A small network was shown many inputs. Here are its activations along a few directions, one row for each input.
Each table varies a few parts of the input and shows all the possible inputs, shuffled.
Descriptions start from the smaller parts, as in this example, which fits no table here: one of 2 separate values, together with either a single point or one of 11 places along a line or (one of 4 places along a line, together with one of 5 places around a ring).
Shared parts are said once, and a part with two or three values counts as separate values.

Other details of the inputs vary at random and push rows far along two fixed directions, the same in every table; ignore that.

Table:
r1: [  7 -46  -6 -72 -13 -24 -50 -30  30  20 -52 -60   4  17 -19]
r2: [  4  -8  18  -7   4  12 -14  -4   3  -2  -8  -2  -8   8  -2]
r3: [ -2  -6   5 -10  10  17  -3   8  -3   0  -2  -8  -2   6  -7]
r4: [ -6  -3 -12 -20   0   5  -7   7  -4   6  -3 -13  13  -2 -12]
r5: [ -3 -12  -7  -8   1  -3   4   5   1  -4  12  -2   1   4 -10]
r6: [ -5  -7  10 -20 -15   9 -13 -17   7  -7  -5  -5   2  -1  -4]
r7: [ -9  25 -24  40   5 -17  23 -16  40   2 -37 -23   8 -44  29]
r8: [ 14  -5   6  -2  -3  -8 -13  -6  -6  10  -9   1  -5  12   5]
r9: [ -4  -4  -8  -8  12   5  -3  11 -11   9  -6  -9  -1  -1 -11]
r10: [ 9  5  9 19 -5  0 13  1 -7 -6 23 21 -9 10  8]
r11: [ -5 -12 -11 -18 -12 -16  -4  -4   2   1   8  -6   8  -1  -4]
r12: [  9   1   3   2 -11  -7  -6  -2  -8   5  -1   7   6   6   4]
r13: [ -7  15 -18  19  13   5  20  33 -41   0  34  26  10  -4 -13]
r14: [  3  -1   6 -16   7  15  -7   3 -13   5 -12  -7  -4   5  -5]
r15: [ -6   3  -7 -16   0  15  -3   5  -4   3  -9  -9  10  -6  -9]
r16: [ -6  -8  -4 -13   1   7   2   5   8  -5   8  -7   0   3  -9]
r17: [-16  15 -11  15  10  15  22  28 -30 -10  42  26   8 -12 -11]
r18: [  5 -10  -2  -3   6 -14  -3   4   1   5   2 -10  -1   7   2]
r19: [  0  37  -3  64  14   4  29 -19  37  -1 -44  -5 -12 -41  36]
r20: [ -6   0   4 -17  -8  17  -2  -7   2  -7   1  -6   5  -8  -1]
r21: [ -8 -10 -13 -17  -5  -6  -1  -1  -1  -3  10  -7  12  -5 -10]
r22: [  5   0  -4   1   6 -20  -4   3  -8  14  -1   6  -4   8  -1]
r23: [  7 -10  16  -5 -13   6  -6  -5   6  -6   5   7  -9  11  -2]
r24: [-11  17 -12  40  19   5  20 -10  47  -3 -36 -26  -1 -37  24]
r25: [ -2  11  -7  24  23   6  18  34 -30  -3  34  24  -3   2  -6]
r26: [ -4  22  -8  53  16 -21  21 -18  49   0 -32 -10  -6 -33  34]
r27: [  3   4   8  -1   5  12  -8   0 -11   5  -9   5 -10   4  -3]
r28: [13 -8 14  8 -1 -4 -8 -2  0  2  1  6 -5 14  9]
r29: [ -1  -1  -2 -14  11  16  -3  11 -16   8  -6  -4  -2   4 -11]
r30: [ -3  25   3  21   7  21  14  23 -33  -8  22  36  -1  -4  -5]
r31: [ -1   2   3 -18  -3  15  -6   0  -7   0 -10  -9   7  -2  -6]
r32: [  3  33  -4  44  11   0  28  39 -61  -3  59  59   1   6  -1]
r33: [ -6  -5   2 -13   0  17   3   3   8  -7   2  -5  -2   1  -7]
r34: [ 10  -5   9   9   2 -14  -7  -3   0   4   6   5  -3  17   5]
r35: [-11  -4  -4 -19  -6  15   0  -4   4  -6  -1  -9   9  -7  -9]
r36: [  7  -8   6  -6 -11 -15  -7 -10   8  -3   9   4  -3  17   3]
r37: [  2  -6  10 -11 -18   3 -10 -10   0  -7   5   4   0   1  -2]
r38: [ 2 -6 14 -9  8 17 -5  3 -2 -4 -8 -9 -5  6 -2]
r39: [ -5  39  -6  63   4   5  31 -19  37  -6 -37  -4  -1 -46  33]
r40: [  0  -9  14 -15  -9  10  -8 -11  14 -10  -8  -1  -9   7  -2]
r41: [ -5  -5  -4  -6 -10 -20  -3  -5  -1   0  16   6   7   3  -3]
r42: [ 10  -1   1  -1   0 -17 -10  -4  -7  12  -5   4  -4  15   2]
r43: [  0  -4   1  -6 -16 -16  -7 -10  -2  -3  13   6   6   9   1]
r44: [  4 -10   7 -13 -21  -8  -9 -13   2  -3   4   3   5   7   4]
r45: [  6 -13 -10 -18   1 -17 -12   1  -3  16 -10 -12  -2   8  -4]
r46: [  0  -6   1   3  -4 -18   3  -2   6  -2  14   7  -4   9  -1]
r47: [  1  -9  -5  -6  -4 -13   6   4   1  -4  14   0  -1   7  -2]
r48: [  1   1  -7  -2  -4 -20  -4   1  -7   9   5   5   8   4  -4]
r49: [ 10  -6  19   3  -1   6 -10   1  -1  -1  -1   5 -11  11   1]
r50: [ -1  -7  11 -18  -3  17   0  -2   5 -10   0  -5  -5   5  -4]
Description of these inputs: one of 5 places around a ring, together with one of 10 places around a ring.
Question: The inputs of r3 and r18 match in every part but the place on the ring of 10. If r33 is changed in the same way as r3 into r18, which row does it become?
Answer: r47
Question: The inputs of r21 and r43 match in every part but the place on the ring of 10. If r13 is changed in the same way as r21 into r43, which row does it become?
Answer: r32
Question: Start at r29 and move only the place on the ring of 10, one step at a time. The first step leads to r9. Which rows follow, in order?
Answer: r1, r45, r22, r42, r8, r19, r27, r14
Question: Which other rows does r22 become when the place on the ring of 5 takes its other values? List them by row number.
Answer: r26, r41, r46, r48

Table:
r51: [  1 -12  -9  -4  17  -6   1  22 -15   7  15  -1  -2  12 -11]
r52: [ 10 -23   6 -37 -17 -29 -41 -45  38  19 -59 -39  -2   8   2]
r53: [ -5  -6  -7 -24  -6  12  -5   7 -11  -1   5 -11  16  -4 -11]
r54: [ -5  11  -5  -4  16  20   5  25 -33   7  11  13  -1   1 -16]
r55: [  2  -3 -14  -7  -6 -23  -6   6 -19  11  12   4  12   6  -6]
r56: [ 13 -19  21 -10   0   5 -13   3  -1  -2   6   3 -12  24  -3]
r57: [ -3  -1   7 -11 -10  23  -2   1  -5 -11   5   1   9  -3  -5]
r58: [-19  14 -18  19 -18 -37  12 -65  87  -4 -58 -33  -8 -44  30]
r59: [ -9  46 -22  74   9 -11  46   9   0  -7  11  23  10 -40  32]
r60: [ 10   3  15   6 -14  -2  -5   1 -18  -4  18  25   1  14   4]
r61: [-12  31 -24  67  27  -3  44  15  15  -5   2   4   1 -38  24]
r62: [-21   1  -4 -24  -5  11   8  -2  -6 -10  21  10  -9  -3 -22]
r63: [ 15  -3  17  -3 -14  -6 -14  -8  -9   3   1  14  -6  16   3]
r64: [  9  -6  15   5  13   7  -2  11 -11   0  11  12 -16  19  -1]
r65: [ -2   7 -14  22 -18 -26   3 -45  68  -1 -56 -40  15 -35  37]
r66: [ 4 -8 -2 -3 18 -4 -1 15 -7  9  3 -4 -8 13 -8]
r67: [  4 -15   0  -4  -2  -2   1  14  -1  -7  20  -2   8  11  -3]
r68: [  5 -13  12   0  -1   4  -3  10  -2  -9  23   5   2  14  -2]
r69: [ -2  31   6  71  17  13  39   3  24 -19   1  16 -10 -27  34]
r70: [  7 -13   9 -10  14  -1  -9  12 -13   6   9   6 -14  23 -10]
r71: [  1  -2  16 -14  -8  28  -5   5 -16  -9   9  10   2   7  -8]
r72: [ -9   5 -13 -11   6  14   4  20 -27   2  15   3  12  -7 -15]
r73: [ -4  -3  -1 -16  -7  18  -1   9 -13  -7  11  -3  14  -2  -8]
r74: [  7   1  -6  -6   1 -17 -10   1 -14  16  -4   3  -1  10  -4]
r75: [ -2  -2   7 -24   6  20 -13   7 -22   6  -3   3  -6   9 -17]
r76: [  2   4  12  -9   6  27  -5   8 -23   0   2  11  -9   7 -10]
r77: [  0  48  -2  76  15   0  35  -4   7  -3 -11  28 -14 -30  35]
r78: [ -7   6 -11 -12  11  15   3  24 -31   5  12   6   6  -1 -18]
r79: [  7  -4   7  -1 -21 -12 -10 -13   5  -3   3   4  10   5   7]
r80: [  5 -19 -11 -32 -13 -31 -28 -25  21  19 -38 -34  10   4  -2]
r81: [  5 -43  -4 -46 -14 -23 -31 -27  47   8 -35 -56  13   8  -1]
r82: [  5  -3  18 -17  -4  27  -9   5 -19  -4   4  10  -6  10 -10]
r83: [-13 -11  -1 -11   3 -11  10   2   5 -10  32  11 -17  11 -15]
Question: The inputs of r61 and r55 match in every part but one. If r64 is changed in the same way as r61 into r55, which row does it become?
Answer: r77
Question: What do these inputs look like to the network?
Answer: one of 3 separate values, together with either a single point or one of 10 places around a ring
Question: Which other rows does r58 become when the choice among 3 separate values takes its other values? List them by row number.
Answer: r62, r83
Question: List by row number the other rows that have the choice among 3 separate values in common with r54.
Answer: r53, r57, r62, r71, r72, r73, r75, r76, r78, r82
Question: Which other rows does r74 become when the choice among 3 separate values takes its other values? List them by row number.
Answer: r54, r66

Table:
r84: [ 11 -25  34 -32   1  24 -27  22 -52  -2  41  28 -14  45 -26]
r85: [ 12  20   8  77   3 -42  12 -35  64  -4 -34   4 -14 -11  45]
r86: [  4  45 -26  51  17  -9  30  45 -74  16  38  50  11 -12   5]
r87: [ 27 -31  23 -31 -24 -35 -43 -32   5  16 -22  -6 -10  35   3]
r88: [  9 -20  24 -47  -6   5 -31 -22  11   9 -28 -11 -23  25 -14]
r89: [  1  11  14   3  -7  30  -6 -39  59  -4 -74 -37  -9 -21  20]
r90: [-27  48 -18  51  13  12  55   1  16 -17   8  20 -13 -47  16]
r91: [  0 -18  -8 -56  10  30 -16  47 -65  12  28   3  21  28 -47]
r92: [ -6 -14   4 -56 -20  32  -6  30 -54 -11  60  26  13  32 -44]
r93: [  1 -40  -8 -64   5  -7 -35  -5   6  19 -26 -42  -3  15 -29]
r94: [ 20 -51  -1 -50  -4 -14 -35   8  10  14 -19 -50  13  31  -7]
r95: [-18  28 -31  36  32   0  31 -11  43   5 -52 -32 -11 -47  21]
r96: [ -4  -2 -15  11 -25 -45   3 -44  48  -1 -28 -20   9 -21  24]
r97: [  3   2   2  25  -8 -34  14  31 -43 -11  90  64   4  35 -12]
r98: [-10 -26 -10 -42   5   2 -31 -19  33  14 -52 -62  17 -16  -8]
r99: [ -4  44  10  79  28  28  44  15  -4 -13  12  42 -30 -26  22]
r100: [ 12  15  27   2  10  52   8  49 -77 -11  56  59  -4  30 -22]
r101: [ 14 -17  29 -37   5  21 -18  26 -63  -1  43  39 -26  54 -31]
r102: [-19  29  -9  38  14  20  47  37 -40 -22  70  54 -10 -15 -10]
r103: [ 31 -42  32 -19 -18  -8 -29 -36  60   0 -51 -49  -4  21  29]
r104: [ 11  52   2  79  -2 -11  23 -21   9   3 -29  26  -5 -33  51]
r105: [ -8  39  15  71  19  31  27  -8  26 -16 -21  11 -11 -43  35]
r106: [ -9  42 -15  83   3 -33  53   5   4 -14  41  43  -3 -25  33]
r107: [ -5 -34  11 -75 -26  21 -34  17 -38 -11  45   5  22  31 -43]
r108: [-12 -26  -6 -58 -37   8 -24 -42  59  -8 -48 -57  24 -15  -7]
r109: [ 29 -22  30 -13  -9 -28 -27  12 -45  10  46  43 -15  61 -10]
r110: [ -9 -14 -19 -43   9  -9 -18 -21  36  22 -58 -53  -7 -11 -11]
r111: [-27  38 -21  53  10   7  52 -12  35 -21  -4   5 -13 -50  25]
r112: [-15 -38  -2 -51 -29 -10 -28 -50  63  -6 -41 -60  10 -14  -1]
r113: [-21  45 -23  59  36  33  40  28  -3  -6 -10   2  13 -52  13]
r114: [ 20 -52  16 -58 -27  -6 -17  19 -29 -11  59   2  13  51 -21]
r115: [ -6  47  14  70  19  44  31   9   7 -20 -11  23  -6 -38  28]
r116: [-10   8 -23  -9  10  19   4 -15  39  10 -64 -52  11 -31   2]
r117: [ 17 -35  -2 -47  -1 -42 -36  18 -38  25  29   5   4  51 -27]
r118: [ -7   3  -7   0  35  24  12  61 -82   4  64  36   1  15 -31]
r119: [  7 -19  -5 -46 -46 -34 -32 -30  -4  10  -2  -9  22  13  -4]
r120: [ -4  47 -30  82  29 -22  47  24 -20   9  11  29  -2 -33  24]
r121: [ 14 -39  -7 -32  -7 -56 -40 -12  19  23 -14 -26   9  37 -14]
r122: [-24   1  -9  -2 -16   1   0 -49  79 -14 -52 -52  15 -50  21]
Question: The inputs of r121 and r85 match in every part but one. If r94 is changed in the same way as r121 into r85, which row does it become?
Answer: r103
Question: What do these inputs look like to the network?
Answer: one of 3 separate values, together with either a single point or one of 4 places along a line or one of 8 places along a line
Question: List by row number the other rows that have the choice among 3 separate values in common with r92.
Answer: r90, r96, r97, r102, r106, r107, r108, r111, r112, r114, r119, r122
Question: Start at r116 and move only the place on the line of 8, one step at a time. The first step leads to r91. Which rows follow, in order?
Answer: r113, r98, r118, r93, r95, r110
